A small network was shown many inputs. Here are its activations along a few directions, one row for each input.
In each table, some parts of the input vary, and every possible input appears once, in random order.
Descriptions start from the smaller parts, as in this example, which fits no table here: one of 8 places around a ring, together with either a single point or one of 9 places around a ring or (one of 3 separate values, together with one of 6 places along a line).
Shared parts are said once, and a part with two or three values counts as separate values.

Rows:
x1: -165	268	-72	-119	527	-213	147	-118	45	-140	21	159	-124	-268	19	229	-50	6	-121	71
x2: 300	0	33	-92	275	-67	-16	150	364	-290	94	248	152	314	-104	4	188	-103	122	-186
x3: -19	404	-11	-391	178	-385	13	-327	-72	152	24	2	27	-296	181	152	-109	139	12	-62
x4: 227	-112	129	181	153	206	-74	389	257	-195	179	5	-3	48	-146	-269	294	-264	156	133
x5: -724	-167	31	517	-342	547	256	80	-577	-144	-333	116	-50	9	-192	687	-674	422	-614	-454
x6: -216	161	38	152	421	77	94	95	-105	-25	146	-94	-288	-489	-53	-30	69	-146	-100	399
x7: 441	130	89	-380	-93	-218	-143	-95	235	-49	74	96	324	276	64	-59	136	6	262	-278
x8: -221	-446	-3	569	-697	688	142	296	-168	-320	-187	218	184	529	-220	529	-287	194	-438	-708
x9: 221	-285	-9	40	-155	55	-84	181	185	150	86	-96	46	141	71	-473	167	-207	330	314
x10: 412	-149	-34	-247	-311	-220	-298	-153	180	153	-44	-202	177	303	80	-367	271	-17	272	-7
x11: -205	31	-95	24	94	-90	94	-91	-170	339	51	-176	-299	-364	140	-246	-59	-87	68	568
x12: -51	165	-96	-252	-50	-380	-131	-408	-175	370	-111	-274	-146	-203	161	-156	53	58	51	210
Describe the family of inputs behind these rows.
> one of 2 separate values, together with either a single point or one of 5 places around a ring
Changing only the choice among 2 separate values turns x5 into x8. The same change can be made to x11. Which row results?
> x9
Which other rows does x6 become when the choice among 2 separate values takes its other values? List them by row number.
> x4

Rows:
x13: -201	-306	21	311	-562	329	-53	65	-261	30	-255	-95	55	268	-111	129	-215	203	-212	-307
x14: 296	15	-68	-202	295	-307	-166	-57	280	80	123	-144	-71	-50	58	-405	372	-186	251	351
x15: -792	463	-123	-17	473	-232	292	-405	-579	301	-113	-120	-495	-890	144	365	-456	216	-396	412
x16: -185	-155	40	229	-126	321	140	138	-70	-384	-192	320	197	398	-210	526	-325	251	-314	-594
x17: 300	34	-3	-216	60	-196	-31	25	231	135	150	34	44	86	109	-314	134	-136	323	196
x18: 320	222	29	-315	267	-363	-187	-166	167	132	141	-163	-60	-109	60	-345	390	-201	276	282
x19: -243	-109	105	475	-47	526	162	385	-77	-386	-3	206	2	62	-250	419	-146	34	-360	-386
x20: -55	-155	-69	101	-518	186	47	-76	-105	-105	-158	136	205	370	-19	414	-194	222	-255	-583
x21: 234	-56	-81	-146	186	-223	-62	12	293	70	84	-13	-29	35	100	-379	271	-249	308	333
x22: -337	-317	26	514	-277	571	179	293	-253	-96	-40	24	-81	21	-138	166	-248	32	-254	9
x23: 351	242	51	-393	157	-349	-192	-153	188	89	128	-140	59	-159	116	-302	270	-99	289	195
x24: 312	122	71	-340	91	-264	-129	-62	186	134	135	-44	174	-31	142	-274	148	-86	343	92
Describe the family of inputs behind these rows.
> either a single point or one of 5 places around a ring or one of 6 places around a ring

Rows:
x25: -433	-100	-23	186	-130	47	-69	-191	-400	124	-291	-148	-112	183	-215	258	-239	376	-393	-321
x26: -502	-54	-3	100	-413	130	72	-171	-522	187	-452	-65	3	-21	18	182	-568	297	-106	-90
x27: 219	-221	-276	56	-39	-129	-94	-16	121	336	139	-280	-160	-155	189	-500	350	-291	203	493
x28: 155	398	204	-454	544	-409	-110	-225	63	27	75	30	249	-219	77	33	58	-33	259	-56
x29: 255	-12	-236	-248	-213	-423	-130	-342	31	489	44	-324	-62	-113	360	-296	175	-19	203	215
x30: 192	439	222	-347	54	-296	-353	-92	31	83	72	-336	53	-518	41	-140	145	146	80	-71
x31: 277	363	-78	-485	507	-608	51	-277	245	97	18	211	-73	119	96	-108	-54	99	236	177
x32: 561	-572	151	246	-503	389	-207	515	474	-380	73	169	501	911	-225	-240	216	-105	320	-402
x33: -492	-280	81	465	-232	390	129	196	-377	36	-357	-39	-145	-72	-77	5	-441	56	-115	168
x34: -254	192	-134	113	-200	30	300	3	-59	-78	-13	366	20	44	80	582	-196	12	-317	-599
x35: 628	-366	114	-187	-681	160	-260	158	331	-179	-137	169	608	917	-54	-93	121	85	234	-772
x36: 236	139	-102	-206	674	-328	113	90	318	-98	108	209	-228	89	-73	-304	117	-175	267	429
x37: 277	352	176	-268	-287	-152	-146	-317	-171	286	184	-272	-93	-121	57	-147	320	-112	147	121
x38: -418	-321	52	537	55	312	-25	203	-251	-14	-195	-118	-287	148	-318	98	-97	156	-393	-53
x39: -261	-18	-50	455	-26	358	321	353	121	-208	83	370	-163	11	-53	429	-64	-171	-267	-329
x40: -288	32	8	26	-231	319	355	57	-356	52	136	255	181	-132	121	449	-641	343	-183	-150
x41: -178	34	-157	44	-105	59	-19	-354	-199	-423	-223	20	42	42	-136	630	-44	258	-558	-492
x42: 147	243	222	-34	244	-5	-278	250	122	-99	165	-307	-78	-531	-74	-365	320	-105	71	192
x43: 1	-238	-270	-173	258	-277	69	-71	342	137	63	44	-102	-58	207	-451	214	-264	318	646
x44: 107	192	197	-152	725	-105	-51	134	140	-167	164	41	92	-235	-37	-177	246	-273	289	203
x45: 22	-15	-238	-475	90	-570	-1	-405	267	300	-29	20	23	-4	376	-249	13	-43	277	390
x46: -302	-194	108	371	-68	612	418	407	-155	-105	230	221	28	-180	-18	249	-534	91	-169	93
x47: 236	151	134	36	-97	139	-126	46	-77	119	293	-249	-199	-132	-85	-343	467	-400	137	408
x48: -184	-143	-103	395	74	356	41	48	-40	-524	-150	12	-98	28	-255	498	118	71	-542	-199
Changing only one part turns x43 into x45. The same change can be made to x42. Which row results?
> x30
Describe the family of inputs behind these rows.
> one of 2 separate values, together with either a single point or one of 5 places around a ring or one of 6 places around a ring
Which other rows does x39 become when the choice among 2 separate values takes its other values? List them by row number.
> x34

Rows:
x49: 515	-100	18	-217	51	-156	-192	150	404	143	263	-148	103	-27	162	-662	427	-354	523	444
x50: 630	208	-94	-594	482	-646	-212	-209	554	30	216	-14	102	44	179	-475	549	-286	514	309
x51: 236	-288	29	189	-307	314	49	312	217	-221	53	256	233	559	-122	90	8	-18	20	-401
x52: -255	164	-48	-20	321	-142	94	-49	-125	290	141	-199	-303	-657	176	-239	-27	-120	82	639
x53: -274	426	-36	-365	-18	-352	61	-490	-363	205	-196	-2	26	-280	168	408	-406	383	-196	-286
x54: -502	-80	-30	308	1	297	273	61	-307	-84	-129	130	-139	-125	-73	345	-423	146	-310	17
x55: 468	116	62	-537	-290	-360	-245	-305	198	11	-57	55	480	418	121	45	52	206	230	-515
x56: -504	58	-12	296	-55	277	229	-10	-364	-89	-122	98	-126	-182	-72	515	-319	142	-432	-223
x57: 525	-50	-47	-395	-159	-413	-298	-229	241	379	84	-290	33	153	196	-670	438	-215	503	386
x58: -502	-119	-14	359	28	283	160	63	-339	-50	-195	-3	-152	-155	-112	286	-358	173	-333	-12
x59: -442	10	-24	324	-132	307	156	-3	-358	-118	-147	3	-136	-201	-92	465	-286	199	-459	-200
x60: -478	-83	-18	337	-114	324	114	6	-382	-60	-150	-66	-153	-185	-125	344	-269	194	-422	-78
x61: -146	485	-150	-411	751	-638	63	-390	43	204	70	-56	-315	-612	208	-68	73	-52	43	494
x62: 196	-351	50	179	-303	312	13	328	222	-232	-29	232	245	566	-126	-31	-11	-41	104	-275
x63: -229	246	-134	-197	102	-409	-20	-409	-303	548	-47	-329	-363	-469	213	-255	-34	4	68	567
x64: -463	-9	-47	312	-1	292	304	50	-318	-70	-48	154	-150	-135	-62	457	-400	167	-392	-108
x65: 245	-272	51	212	-437	312	-104	242	169	-284	-39	86	240	475	-156	104	104	15	-71	-483
x66: 584	183	150	-302	431	-260	-222	128	409	-42	313	-77	50	-34	-20	-552	542	-364	487	354
x67: 204	-362	62	221	-415	322	-148	253	142	-222	-46	16	218	495	-178	-36	128	10	-32	-362
x68: -178	448	93	-120	699	-241	59	-60	-87	120	174	-126	-367	-670	15	-131	81	-135	34	544
x69: 186	-227	69	188	-361	293	-28	236	164	-255	-13	192	250	498	-138	154	79	-43	-31	-513
x70: 183	-402	70	234	-272	285	-107	326	185	-202	-96	88	225	524	-162	-95	52	-11	72	-300
Describe the family of inputs behind these rows.
> one of 2 separate values, together with either a single point or one of 4 places along a line or one of 6 places around a ring
Changing only the choice among 2 separate values turns x67 into x60. The same change can be made to x51. Which row results?
> x64
Which other rows does x69 become when the choice among 2 separate values takes its other values? List them by row number.
> x56
